Here are a small network's activations along a few directions, averaged over the inputs that share one value of a field.
Related values have similar rows: they may be neighbours, one step apart, or belong to one group.
(in the rows, 500 means zero)
Strong random noise was added to every row along 13 fixed directions; ignore it. To show where, here is one row again and again, with new noise each time:
[395 680 456 459 610 523 597 582 475 534 628 577 538 505 550 352 579 409
 629 587 375 514 506 348 342]
[663 582 317 366 554 337 512 972 251 631 470 702 713 758 591 406 666 515
 455 457 143 485 856 617 346]
[684 354 816 469 504 576 384 240 534 222 573 447 190 414 582 712 367 583
 598 350 494 548 361 704 736]
[410 427 536 513 662 518 588 461 534 430 905 471 375 572 626 534 568 490
 729 580 335 483 576 630 309]
[334  69 644 528 590 492 623 565 738 354 615 532 614 565 333 310 327 572
 264 351 319 580 846 586 341]
[342 709 624 454 401 229 723 703 595 480 511 630 422 532 330 405 605 540
 515 595 534 505 435 613 464]
[639 578 553 572 323 411 107 673 427 510 691 393 644 697 523 288 628 373
 548 824 359 371 554 523 686]
[352 644 741 653 700 288 849 584 377 423 127 669 614 323 444 580 369 613
 508 295 468 687 623 807 301]
[510 539 599 730 560 374 391 671 345 702 409 304 419 702 255 579 272 448
 674 637 636 495 506 700 296]
[323 301 428 577 637 541 633 606 658 538 562 284 573 497 243 236 445 358
 386 404 622 363 638 497 422]
[383 560 489 517 403 410 612 517 594 408 631 476 567 400 610 353 719 404
 522 736 520 305 423 645 694]
[463 693 690 762 750 500 332 409 370 527 627 535 538 559 553 545 566 696
 703 367 239 784 581 517 396]
[285 140 562 521 586 619 710 662 764 473 566 501 497 493 247 277 393 518
 218 264 537 310 678 347 494]
[506 652 595 418 584 506 538 589 473 532 389 559 373 547 316 421 313 441
 578 442 507 658 436 353 341]
[ 41 492 676 774 413 603 696 371 795 620 662 634 306 443 467 508 480 668
 559 853 646 382 156 289 594]


VUGUS, 12 values:
sikof: [713 510 816 615 304 489 286 601 372 425 548 402 292 481 331 720 385 457
 536 480 796 202 384 525 710]
zemig: [504 443 592 426 391 463 374 584 467 505 541 477 497 644 299 541 308 503
 470 558 539 412 564 273 293]
nuvi: [334 360 640 680 402 525 616 681 311 567 290 755 814 435 584 727 410 757
 242 414 454 283 728 336 293]
tuze: [396 764 739 695 432 294 415 404 455 431 592 283 589 254 323 555 586 377
 541 458 777 311 440 357 373]
tebil: [746 537 146  73 363 354 549 604 560 559 324 394 380 672 285 336 555 358
 393 414 584 671 431 606 554]
dusim: [531 322 386 620 575 588 500 319 581 534 547 411 417 496 517 534 653 650
 395 255 576 456 546 626 811]
zin: [466 619 642 722 465 290 432 548 516 531 494 583 515 565 387 601 565 698
 518 453 503 573 602 632 408]
rer: [523 371 555 593 375 664  69 166 568 461 836 308 443 580 571 694 449 592
 521 632 488 516 414 213 472]
mibod: [445 550 399 385 631 531 670 466 527 448 488 237 546 326 309 343 423 207
 539 284 757 558 482 479 306]
kezi: [726 317 440 375 478 536 323 737 518 465 471 560 573 692 625 366 444 316
 497 677 358 495 710 633 549]
vozit: [346 352 642 662 447 560 550 599 502 569 431 481 515 329 435 703 455 530
 313 301 696 149 465 203 513]
lan: [592 335 609 524 501 462 419 527 483 411 487 457 415 606 510 676 310 553
 528 534 544 486 662 745 398]
Each value of VUGUS is a pair of two hidden parts, and every pair occurs once (3 first parts, 4 second parts).
sikof and tuze share the first part; sikof and nuvi share the second. Which value has the first part of nuvi and the second part of tuze?
> rer
dusim and zin share the first part; dusim and zemig share the second. Which value has the first part of zemig and the second part of zin?
> lan

RUKO, 12 values:
zuv: [458 563 493 392 622 664 564 365 431 428 566 503 491 429 610 491 384 384
 678 544 417 638 429 347 280]
kabe: [376 561 339 598 602 513 608 596 562 678 433 485 501 498 441 457 670 620
 380 316 598 528 470 481 607]
zeme: [514 497 574 438 210 550 317 441 567 460 459 627 657 494 605 347 437 458
 430 826 426 513 394 295 633]
fel: [492 395 663 622 388 412 329 536 560 435 676 499 508 594 431 601 603 739
 363 410 472 474 631 597 619]
rapul: [502 445 344 375 474 431 532 354 587 426 475 469 594 440 605 448 548 443
 483 631 419 630 499 627 495]
fimuv: [591 523 621 310 414 509 491 814 495 391 437 614 491 553 410 292 415 338
 388 521 502 272 577 295 551]
pafa: [520 320 517 560 503 560 522 378 489 524 489 487 475 445 563 661 505 595
 441 372 450 439 485 488 557]
mogu: [493  74 362 543 617 655 460 455 574 672 580 488 443 709 418 579 252 587
 466 493 426 625 672 510 256]
tefot: [442 542 699 600 420 415 491 475 599 470 586 652 345 566 438 524 547 713
 455 548 493 592 457 543 633]
bigo: [419 574 404 631 657 504 584 453 434 552 494 433 493 461 527 622 535 510
 629 454 572 461 528 586 406]
vip: [559 462 670 472 337 341 386 437 653 397 467 457 462 509 381 475 433 510
 445 559 520 653 447 649 570]
lozo: [582 558 591 257 471 350 771 684 434 309 419 674 450 473 509 496 463 430
 483 361 419 438 583 664 449]
Each value of RUKO is a pair of two hidden parts, and every pair occurs once (3 first parts, 4 second parts).
tefot and fel share the first part; tefot and lozo share the second. Which value has the first part of lozo and the second part of fel?
> zuv
zeme and fimuv share the first part; zeme and mogu share the second. Which value has the first part of mogu and the second part of fimuv?
> bigo

TUL, 15 values:
felu: [528 689 327 481 482 350 456 491 439 656 254 389 541 564 215 542 518 581
 425 310 712 760 493 558 380]
bemuz: [355 562 746 467 438 394 601 772 648 309 693 785 500 502 600 258 573 421
 495 783 326 390 592 463 585]
miti: [478 664 765 778 607 528 371 576 368 578 476 574 405 643 458 472 274 508
 731 758 452 672 422 568 502]
vige: [631 621 697 323 442 438 494 535 420 173 417 606 684 277 524 474 560 480
 327 146 456 416 662 368 568]
pabag: [429 319 529 426 350 507 561 621 673 540 590 567 290 623 282 512 488 654
 341 472 636 399 434 418 587]
buko: [498 408 337 425 505 601 610 424 446 563 272 426 505 429 459 566 247 390
 459 544 710 495 431 470 361]
timu: [715 413 330 377 328 486 121 453 581 555 378 440 649 690 464 277 418 367
 354 701 441 729 561 441 623]
talef: [541 442 387 414 604 653 527 330 611 459 587 565 311 521 724 491 491 474
 649 666 391 694 358 611 641]
sesuz: [404 557 477 639 566 288 563 595 674 616 591 463 350 621 270 529 676 675
 502 409 613 613 526 771 500]
dal: [483 605 335 647 673 567 531 719 333 781 545 590 454 713 592 553 684 658
 646 447 339 472 528 520 522]
feva: [343 478 585 695 512 616 507 421 524 535 585 539 507 441 517 452 519 591
 466 532 504 434 433 332 604]
nak: [490 351 503 215 421 531 733 491 591 402 472 614 404 436 486 569 395 479
 433 429 450 405 472 345 334]
buze: [384 458 621 627 302 431 399 517 579 535 654 703 543 658 564 474 579 700
 507 818 269 571 483 540 643]
vasis: [703 601 417 679 679 591 289 552 336 622 565 491 445 611 789 545 658 537
 672 586 358 501 482 691 777]
dogom: [330 316 406 418 406 502 613 380 613 504 539 483 725 445 579 446 405 436
 403 660 378 509 583 369 205]
The values of TUL form a line.
List every value one step from vasis, in the order listed.
> bemuz, talef
List every value one step from feva, in the order listed.
> miti, pabag
List every value one step from dal, in the order listed.
> nak, buze
List every value one step from vige, in the order listed.
> felu, buko
